Each row below holds a small network's activations on one input, seen along a few directions.
Each table varies a few parts of the input and shows all the possible inputs, shuffled.
A made-up example of a description, with smaller parts first: ring(8) and (point or line(9) or (values(3) and line(6))).
Shared parts are said once, and a part with two or three values counts as separate values.
In the rows, zero is written as 128.

Other details of the inputs shift rows strongly along two fixed directions, in all tables alike. That doesn't count.

A family of inputs:
R1: [106 118 122 133 119 126  83 137 114 152 145 115]
R2: [113 135 112 136 142 103  94 122 109 170 132 120]
R3: [ 94 148 161 142 173 134 190 128 147  97 102  96]
R4: [137 136 105 143 121 139  75 133 100 131 137 111]
R5: [107 163 163 160 143 158 181 136 148  70 101 112]
R6: [106 128 123 135 113 107  87 126 117 160 135 127]
R7: [125 133 115 135 132 100 101 121  97 168 146 118]
R8: [118 127 126 135 101 105  93 125 104 158 149 124]
R9: [130 167 158 153 130 131 188 112 136  67 100 110]
R10: [121 131 119 131 105 109  97 118 100 162 146 119]
R11: [157  51 106  84 133 147 151 126 184 127 116 201]
R12: [ 95 163 162 132 158 104 190 127 149 101  92 107]
R13: [109 132 116 132 118 112  91 120 113 164 132 122]
R14: [125 118 124 120 116 144  87 136 103 149 153 108]
R15: [109 145 171 133 166 147 192 134 142  89 112  94]
R16: [111 150 172 119 158 137 191 144 142  83 112  95]
R17: [109 121 115 129 124 131  88 131 110 156 142 111]
R18: [186  76  96 101 116 152 155 121 179 116 119 215]
R19: [153 132 113 132 113 153  75 137  94 122 149 111]
R20: [136 146 105 146 116 119  78 122 103 140 127 123]
R21: [136 127 122 124 124 120  97 132 102 160 159 109]
R22: [126 149 112 152 113 124  80 132 106 148 134 137]
R23: [112 149 178 130 122 143 196 123 149  87 117  97]
R24: [140 161 165 142 122 151 185 122 142  58 112 102]
R25: [143 134 120 140 111 158  76 147  97 130 155 125]
R26: [192  35  76  52 144 117 174 118 204 144 109 238]
R27: [120 171 167 161 126 137 191 122 139  74 106 122]
R28: [129 121 134 124  92 125  87 135 109 150 163 114]
R29: [126 138 116 122 125  90 100 130  96 161 146 118]
R30: [170  33  64  61 168 118 166 121 205 147  93 238]
Each input here is: ring(5) and (values(2) or line(4)).
The inputs of R12 and R16 match in every part but the ring(5) part. If R2 is changed in the same way as R12 into R16, which row does it become?
> R15
Which other rows does R3 become when the line(4) part takes its other values? List them by row number.
> R1, R17, R30
Which other rows does R22 become when the values(2) part takes its other values? List them by row number.
> R20

A family of inputs:
R31: [148  78 108  92 138 129 152 119 163 141 120 169]
R32: [130 158 149 150 111 136 129 126 108 103 135  98]
R33: [132  87 106  94 147  98 154 117 160 161 117 173]
R34: [124 157 154 151 104 140 128 133 112 104 137 105]
R35: [167  69  64 100 126 135  72 125 129 174 140 184]
R36: [ 78 197 213 158 137 134 190 140 116  75 127  40]
R37: [153  79 109  92 139 126 152 121 162 140 122 170]
R38: [123 136 156 137 145 153 201 124 170  67  93 131]
R39: [114 131 166 122 146 141 201 132 165  81 101 124]
R40: [112 130 170 120 143 138 207 130 167  90 107 123]
R41: [126 138 154 135 149 152 203 122 167  68  90 126]
R42: [146  78 106  96 138 134 144 124 165 131 117 174]
R43: [150  96 100 112 130 107 149 111 157 140 110 186]
R44: [104 145 112 145 126 104  56 132  80 180 150 100]
R45: [ 88 149 151 135 137 101 133 125 116 149 130  90]
R46: [137 151 118 142  97 130  53 140  77 152 166 104]
R47: [165  89  98 104 128 142 146 115 164 121 110 184]
R48: [171  74  68 105 114 135  70 133 132 167 143 191]
R49: [ 64 200 197 159 151 108 184 134 112  92 113  44]
R50: [148 100  97 107 138 109 149 114 160 142 106 185]
R51: [107 141 151 132 164 119 204 120 162  98  90 133]
R52: [169  92  99 104 129 139 147 117 163 120 113 184]
R53: [121 155 151 153 106 141 127 127 113 103 135 101]
R54: [127 158 124 150 114 132  64 141  76 141 158  84]
R55: [153  79  99 105 141 145 145 122 168 125 112 187]
R56: [112 152 113 146 110 102  56 128  81 175 150 103]
R57: [153  80 107  93 139 131 145 128 163 130 120 178]
R58: [ 90 173 155 159 139 115 136 127 114 118 116  83]
R59: [170  73  70 100 124 133  73 132 129 171 146 190]
R60: [134 146 115 145 108 131  51 144  78 152 165 102]
R61: [128  86 103  99 149 105 144 116 163 153 107 172]
R62: [119 135 117 130 114 123  56 140  78 164 163  88]
R63: [143  95 102 115 128 111 144 107 160 141 106 183]
R64: [106 164 122 152 123 102  70 136  77 162 150  88]
R65: [139 147 120 147  89 128  55 136  75 149 169 106]
R66: [121 161 152 146 112 142 128 137 114 106 133 103]
R67: [126 136 158 130 157 150 207 124 165  72  93 128]
R68: [136 144 115 147  92 130  55 130  74 151 163 100]
R69: [123 142 118 143 110 134  52 147  78 159 164 102]
R70: [119 132 162 120 153 138 203 126 162  79  99 118]
R71: [ 71 194 212 160 136 138 188 136 119  76 124  37]
R72: [130 147 115 144  96 133  52 136  80 153 164 102]
What do these inputs look like to the network?
> line(6) and (values(2) or ring(5))
The inputs of R46 and R57 match in every part but the line(6) part. If R47 is changed in the same way as R46 into R57, which row does it become?
> R62
Start at R34 and move only the line(6) part, one step at a time. The first step leads to R66. Which rows follow, in order?
> R48, R69, R39, R40

A family of inputs:
R73: [ 96 181 176 161 126 134 154 134 115  91 123  77]
R74: [ 97 176 177 156 122 139 152 133 117  90 125  73]
R75: [ 99 175 171 156 132 144 149 136 116  89 122  73]
R76: [156  98 103 111 140 126 158 114 164 119 103 181]
R77: [122  86 109  94 168 101 168 117 172 153 100 170]
R78: [104 183 171 160 123 124 159 126 114  92 120  80]
R79: [128 147 101 147  91 112  19 135  59 187 176 102]
R80: [156  84 110 104 139 148 157 123 167 115 113 175]
R81: [ 98 178 170 161 136 139 152 136 116  89 119  79]
R82: [130 145  96 146 101 117  19 137  60 184 171 103]
R83: [121  85 114  93 154  96 171 113 172 154 104 173]
R84: [155  84 115 103 129 144 158 121 168 117 116 176]
R85: [169  84  63 102 102 127  14 141  86 198 180 155]
R86: [161  86 116  97 129 142 161 125 167 116 119 176]
What do these inputs look like to the network?
> values(2) and (point or line(6))
The inputs of R85 and R86 match in every part but the values(2) part. If R82 is changed in the same way as R85 into R86, which row does it become?
> R79
Which other rows does R74 become when the values(2) part takes its other values? List them by row number.
> R75
